Each row below holds a small network's activations on one input, seen along a few directions.
Each table varies a few parts of the input and shows all the possible inputs, shuffled.
A made-up example of a description, with smaller parts first: one of 8 places around a ring, together with either a single point or one of 11 places along a line or (one of 3 separate values, together with one of 6 places along a line).
Shared parts are said once, and a part with two or three values counts as separate values.
In the rows, 128 means zero.

Other details of the inputs shift rows strongly along three fixed directions, in all tables alike. That doesn't count.

Rows:
row 1: [111 116  99  99 122 151 148 116 148  98 152 131 131  73]
row 2: [176 110 183 143 111 142 126 146 143 127 173  54  96  84]
row 3: [106 129  97 103 104 135 138 116 129 109 144 129 132  87]
row 4: [137 152 161 170 146 125 124 141 116 166 152 121 130 177]
row 5: [114 143 109  99 115 109 112 116 132 115  46 160 140 158]
row 6: [127 186  88 108 111 114 125  89  99 124 106 151 145 128]
row 7: [122 148 107  96 124 113 129  85 131 119  81 171 147 140]
row 8: [122 106 109 118 120 135 153 123 128 112 185  98 112  65]
row 9: [110 119  87 100 124 124 149 106 129 101 148 135 137  87]
row 10: [131 109 115  90 115 118 128 126 140 118  89 150 131 118]
row 11: [160 153 190 156 118 160  72 138 147 135 126  84  93  97]
row 12: [129 137 143 165 141 132 128 134 116 151 167 114 124 150]
row 13: [162 130 182 129 141 145 134 131 161 165 130 134 112 132]
row 14: [174 115 179 155 118 133 124 142 128 132 173  55 105 103]
row 15: [123 139 147 174 155 122 123 154 115 144 123 151 142 206]
row 16: [117 114 144 163 141 149 130 165 133 131 153 126 125 146]
row 17: [127 123 103  86 101 118 147 110 126 109 143 122 124  76]
row 18: [132 153 128 104 122 121 112  93 143 136  61 163 134 148]
row 19: [123 145 130 178 154 105 141 133  85 155 181 128 142 190]
row 20: [109 157 121 179 155 109 141 137  84 146 179 142 159 201]
row 21: [128 130 101 129 116 169 147 121 131 113 202  96 107  37]
row 22: [153 103 169 145 134 162 149 148 155 147 202  88  91  81]
row 23: [135 140 160 169 156 147 127 134 138 159 152 130 123 165]
row 24: [ 84 116  63 145 128 104 141 135  87  91 159 142 156 144]
row 25: [ 96 125  86 107 112 109 120 117 108 101  87 140 144 130]
row 26: [120 144 150 180 154 120 110 151 108 152 111 136 136 214]
row 27: [147 121 174 142 147 175 132 140 176 151 155 122 103 113]
row 28: [119  93 115 150 132 128 139 152 107 123 186  89 126 113]
row 29: [145 121 116 106  91 106 128 110 115  89 133  72 128  76]
row 30: [ 67 168  56 190 137  78 142 135  27 120 205 121 180 201]
row 31: [116  91  91 107 127 132 140 132 142  95 132 131 125  80]
row 32: [ 91 149  81 169 132  94 149 142  57 124 211 103 156 157]
row 33: [116  97 104 109 125 141 143 142 147  96 134 134 124  86]
row 34: [106  96  87 105 120 134 140 129 137  87 128 140 132  82]
row 35: [159 164 191 148 109 155  72 146 145 138 120  94 102 108]
row 36: [163 200 149 110 124 124 108  88 127 162  56 168 135 162]
row 37: [107 104  92 107 116 131 141 140 130  92 133 143 137 102]
row 38: [122  92 109 110 119 132 145 150 121 111 163 108 122  91]
row 39: [147 114 171 132 134 144 107 136 158 150  84 126 109 139]
row 40: [111 186  99 123  92  96  72 108  79  92  93 114 146 126]
row 41: [103 150  85 101 123 112 138 104 114 104 114 158 162 132]
row 42: [139 102 147 152 140 132 132 153 121 143 160 110 118 141]
row 43: [129 128 109  93 128 102 122 118 132 117  60 167 145 150]
row 44: [107 128  97 102 118 116 128 124 128  98  78 164 151 135]
row 45: [119 126  98  86 103 124 145 115 127 103 137 118 125  71]
row 46: [128 146 103  89 121  99 135  96 121 124  94 156 145 130]
row 47: [134 134 143 105 124 124 106 119 148 135  42 152 127 150]
row 48: [107 125  88 103 117 134 134 107 140 104 131 129 127  88]
row 49: [ 84 138  76 175 126  73 139 157  32 124 194 111 175 199]
row 50: [106 115  76 101 114  96 130 119 107 102 107 149 146 129]
row 51: [146 126 119 107  83 105 129 122 112  95 143  75 132  80]
row 52: [129 117 158 163 147 151 123 162 145 139 135 128 118 154]
row 53: [110 133  92 105 116 122 131 101 131 114 111 135 129 101]
row 54: [125 116 106  92 122 115 130 127 140 111  85 155 140 121]
row 55: [162 158 164 100 127 106 123 103 134 159  68 159 129 164]
row 56: [132  86 121  98 114 140 135 138 148 113 139 100 110  67]
row 57: [153 137 145  97 129 119 132  97 142 141  85 143 116 123]
row 58: [118  91 111 148 138 130 145 155 108 119 195  93 120 111]
row 59: [154  97 179 143 141 155 119 151 154 151 131 100 101 120]
row 60: [ 96 125  87 122 120 144 148 132 121  99 183 121 139  95]
row 61: [104 140 126 189 150 106 116 150  83 147 138 127 148 212]
row 62: [167 153 182 134 146 116 124 112 130 174  96 145 117 179]
row 63: [ 69 141  63 193 148  88 141 153  48 105 186 137 175 207]
row 64: [122 144 102  97 128 105 133  88 128 121  87 164 147 133]
row 65: [131 156 126  99 119 116 117  99 136 136  68 156 138 143]
row 66: [142  90 174 132 131 183 125 163 187 135 133 110  91  86]
row 67: [131 105 154 154 146 180 142 146 161 135 195 106 102  91]
row 68: [165 126 180 124 136 147 124 119 163 159 112 120  97 117]
row 69: [143 119 144  95 119 121 113 121 144 134  64 135 124 128]
row 70: [138 155 139 105 132 121 118  89 146 139  54 179 142 161]
row 71: [145 104 181 146 135 160 118 162 157 151 131 107 107 124]
row 72: [100 108  97 102 108 134 131 138 128  98 120 122 133  91]
row 73: [156 120 167 127 144 127 118 139 151 156  86 145 119 160]
row 74: [134 127 160 169 155 134 120 149 136 149 110 151 128 187]
row 75: [151 152 170 130 142 142 114 121 157 162  91 146 120 162]
row 76: [139 139 160 166 157 139 133 130 130 159 154 141 129 170]
row 77: [138 111 125  96 116 113 117 112 129 125  79 135 125 125]
row 78: [143 139 167 164 156 133 138 142 132 166 163 134 131 164]
row 79: [132 100 151 165 144 139 125 156 125 145 163  93 116 134]
row 80: [140  99 144 143 144 137 131 148 141 139 141 122 114 132]
row 81: [ 95 132  86 158 141 113 156 139  87 118 213 119 149 138]
row 82: [110 113  95 106 124 148 146 111 148  99 149 131 130  73]
row 83: [137 152 132  99 115 117 119 105 137 139  79 148 133 135]
row 84: [145 158 152 103 125 126 110 103 154 151  56 165 132 160]
row 85: [153 158 171 156 150 108 130 129 109 174 134 135 131 195]
row 86: [113 123  97  91 117 135 145 108 140 102 141 144 141  83]
row 87: [111 121  80  96 119  97 136 125  97 103 112 131 147 126]
row 88: [143  88 169 135 138 178 120 148 183 134 121 114  89  92]
row 89: [128 103 137 167 153 134 136 159 124 138 165 126 125 149]
row 90: [119 146 105 103 111 108 122  96 123 125  93 146 136 129]
row 91: [ 99 125  85 110 120 115 124 117 123  94  84 154 141 134]
row 92: [158  95 184 126 131 162 124 158 168 150 123 102 100 101]
row 93: [168 142 184 133 138 125 124 115 142 172 105 135 111 155]
row 94: [120 152 128 178 148  96 138 129  79 158 173 136 149 201]
row 95: [130  92 159 152 138 163 128 170 148 137 171  87 103 104]
row 96: [134 128 140 107 124 117 105 114 142 136  47 145 128 147]
row 97: [100 105  90 108 117 136 132 130 138  88 114 136 125  95]
row 98: [119 114  99  97 110 130 143 108 134 106 141 114 119  62]
row 99: [172 170 175 151 143 155 115 107 141 174 114 136 110 143]
row 100: [130 140 129 116  90 155  89 136 136  87 147  77 101  40]
Description of these inputs: one of 4 places along a line, together with either one of 3 separate values or (one of 2 separate values, together with one of 11 places around a ring).
Changing only the place on the line of 4 turns row 3 into row 30. The same change can be made to row 66. Which row results?
Answer: row 26
Changing only the place on the line of 4 turns row 24 into row 34. The same change can be made to row 96. Which row results?
Answer: row 39
Changing only the place on the line of 4 turns row 10 into row 73. The same change can be made to row 86. Which row results?
Answer: row 20
Start at row 54 and move only the place on the line of 4, one step at a time. The first step leads to row 43. Which rows follow, in order?
Answer: row 89, row 31
Which other rows does row 75 become when the place on the ring of 11 takes its other values? List them by row number.
Answer: row 1, row 4, row 20, row 22, row 27, row 32, row 46, row 65, row 81, row 85
Which other rows does row 89 become when the choice among 2 separate values takes its other values? List them by row number.
Answer: row 9
Start at row 98 and move only the place on the line of 4, one step at a time. The first step leads to row 68. Which rows follow, in order?
Answer: row 32, row 45
Which other rows does row 35 become when the choice among 3 separate values takes its other values? List them by row number.
Answer: row 36, row 51

Rows:
row 101: [115 143 122 167 142 111 128 137  91 143 154 123 141 178]
row 102: [117 127  93  77 108 109 125 106 131 101  64 158 141 116]
row 103: [163 110 181 126 136 150 113 131 169 150  96 119  97 116]
row 104: [147 122 168 143 136 145 121 145 145 151 127 119 113 137]
row 105: [121 153 109  94 119 102 117  97 122 125  59 166 146 153]
row 106: [112 125 120 157 146 127 139 148 113 130 164 134 140 157]
row 107: [109 137 114 167 148 117 136 130  98 138 159 136 144 175]
row 108: [144 125 167 142 140 147 123 142 148 152 129 125 113 137]
row 109: [196 114 223 109 138 166 128 131 202 176 101 126  88 105]
row 110: [135 158 129 136 111 135 127 126 113 128 181  98 123  93]
row 111: [127 124 143 157 144 129 128 153 121 141 145 128 129 160]
row 112: [106 132  71  80 111  96 126  91 117  96  61 165 150 127]
row 113: [154 119 170 122 143 156 125 121 176 151  99 143 105 122]
row 114: [110 133  77  86 104  98 121  95 110  98  77 141 144 117]
row 115: [122 147 108  94 125 106 122  93 130 124  57 175 146 154]
row 116: [141 119 157 150 138 134 120 146 132 145 134 114 117 143]
row 117: [140 111 154 149 144 141 125 142 141 144 134 121 113 138]
row 118: [122 131  81  71 100  95 144  89 114 100 101 138 143  95]
row 119: [110  90  95 111 110 149 144 139 136  93 178  93 113  48]
row 120: [173  97 200 111 130 175 116 145 199 149  97 119  86  86]
row 121: [ 84  98  36  63  93 131 154 101 132  58 143 124 129  21]
row 122: [109 116 107 148 139 135 145 137 120 120 172 125 132 126]
row 123: [138 164 133 109  99 100  96 111 113 119  67 131 141 144]
row 124: [135 118 152 145 144 144 131 152 143 142 136 135 124 144]
row 125: [129 152 123  96 119 107 114 106 127 131  55 165 144 157]
row 126: [127 143 119  94 118 104 116 113 128 123  49 169 147 158]
row 127: [130 128 148 146 146 146 134 142 141 145 142 139 128 147]
row 128: [111 145 109 137 138 111 133 124 110 129 117 158 152 173]
row 129: [154 184 136  93 103 107 103  82 122 135  70 141 134 128]
row 130: [125 154 129 164 119 104 108 137  84 124 150  95 141 158]
row 131: [136 156 123 139 114 129 125 111 103 124 177  90 121  94]
row 132: [129 151 124  98 122 110 116 102 132 132  57 167 141 153]
row 133: [153 144 174 154 122 131 103 141 127 141 129  96 117 139]
row 134: [141 157 129 108 103 101  96 100 115 115  68 119 134 131]
row 135: [108 123 111 163 146 128 142 136 109 129 173 128 137 150]
row 136: [126 137 145 156 142 132 129 145 122 147 148 132 132 158]
row 137: [103  90  89 108 117 160 154 136 146  92 188 105 114  41]
row 138: [111 142 121 166 148 119 136 140 101 142 157 140 148 182]
row 139: [109 125 110 161 146 118 137 136 103 128 162 133 141 162]
row 140: [112  80  98 109 113 152 144 144 143  90 176  92 108  42]
row 141: [128 132 120 147 133 104 145 125  94 136 169 113 138 149]
row 142: [114 139 127 166 149 124 136 142 107 143 158 139 144 177]
row 143: [111 139 119 168 151 118 137 138 101 140 157 140 146 184]
row 144: [109 128 117 155 144 126 140 150 111 128 163 137 146 158]
row 145: [ 99 123  70  87 103 103 130 117 109  87 102 139 148 106]
row 146: [114 130 119 155 133 119 129 145  99 131 158 115 138 152]
row 147: [110 132 116 163 144 116 135 150  99 131 156 134 145 173]
row 148: [ 94 133  58  82 106 104 137  96 112  89 102 151 149 103]
row 149: [139 175 105  79  93 105 112  76 115 112  83 133 136  97]
row 150: [170 124 186 133 140 139 133 132 153 166 131 121 111 136]
row 151: [115 116 117 145 127 125 132 149 110 119 163 108 130 124]
row 152: [125 142 112  92 126 108 122 101 134 122  52 176 147 155]
row 153: [110  90 100 113 112 146 142 148 135  93 175  96 115  55]
row 154: [144 113 162 139 148 153 130 138 159 147 128 136 115 135]
row 155: [125 150 131 159 116 111 111 141  91 122 154  95 137 146]
row 156: [107  91  93 110 113 153 148 136 139  94 183  98 113  44]
row 157: [174 142 179  98 129 119 123 106 159 162  65 151 119 147]
row 158: [158 109 173 119 139 154 121 128 178 147  88 140 103 120]
row 159: [148 112 167 143 140 143 120 146 147 148 125 118 113 136]
row 160: [111 129  81  78 113 106 130  94 130  98  67 166 145 117]
row 161: [139 127 122 101  98 162 135 120 147 104 189  80  99  16]
row 162: [184 121 200 114 137 146 127 120 176 169 100 127  99 123]
row 163: [153 128 160 112 127 126 109 117 150 143  65 138 116 139]
row 164: [172 165 184 149 128 142 110 115 134 163 137 103 106 127]
row 165: [114 127 115 156 137 121 132 134 102 131 163 115 133 144]
row 166: [172  94 193 107 138 187 124 121 215 151 102 124  75  68]
row 167: [114 144 124 170 146 111 128 132  93 145 155 128 141 179]
row 168: [113 120 116 143 131 133 137 143 115 124 170 113 129 121]
row 169: [113 114 117 142 127 129 135 156 113 118 164 114 134 125]
row 170: [110  92 101 110 110 154 145 148 139  95 179  97 116  51]
row 171: [118 133 125 169 142 105 123 143  90 140 148 120 142 182]
row 172: [112 147 123 166 146 115 133 141  98 144 156 137 146 182]
row 173: [102 152  75  81 110  97 129  96 115 103  69 171 157 136]
row 174: [106 113  79  83 103 114 130 118 123  88 105 133 137  90]
row 175: [159 108 176 119 141 158 123 132 180 148  94 140 102 118]
row 176: [112 121 114 146 134 134 138 138 117 125 171 116 128 121]
row 177: [149 116 160 147 117 154 115 146 141 121 168  69  99  79]
row 178: [110 143 122 166 149 119 138 146 103 140 156 145 152 185]
row 179: [104  83  91 107 121 165 158 139 155  89 187 111 115  39]
row 180: [114 134 121 167 144 111 129 148  93 138 150 129 144 183]
row 181: [155 125 172 123 137 149 118 120 167 153  94 136 105 125]
row 182: [158 111 176 117 139 156 122 134 179 148  89 143 106 123]
row 183: [114 134 120 168 144 110 129 146  92 138 150 128 143 183]
row 184: [114 123 113 149 129 123 132 140 104 124 162 108 131 134]
Changing only one part turns row 119 into row 104. The same change can be made to row 162. Which row results?
Answer: row 157
Changing only one part turns row 118 into row 109. The same change can be made to row 158. Which row results?
Answer: row 124
Changing only one part turns row 105 into row 132. The same change can be made to row 182. Which row results?
Answer: row 147
Describe the family of inputs behind these rows.
Answer: one of 6 places along a line, together with either one of 3 separate values or one of 11 places around a ring
Which other rows does row 118 become when the choice among 3 separate values takes its other values? List them by row number.
Answer: row 164, row 177
Which other rows does row 117 become when the place on the ring of 11 takes its other values? List them by row number.
Answer: row 103, row 107, row 112, row 114, row 135, row 139, row 165, row 166, row 167, row 171
Which other rows does row 141 become when the choice among 3 separate values takes its other values? List them by row number.
Answer: row 131, row 134
Start at row 144 and move only the place on the ring of 11, one step at a time. The first step leads to row 178. Which rows follow, in order?
Answer: row 127, row 173, row 136, row 125, row 170, row 120, row 169, row 126, row 124
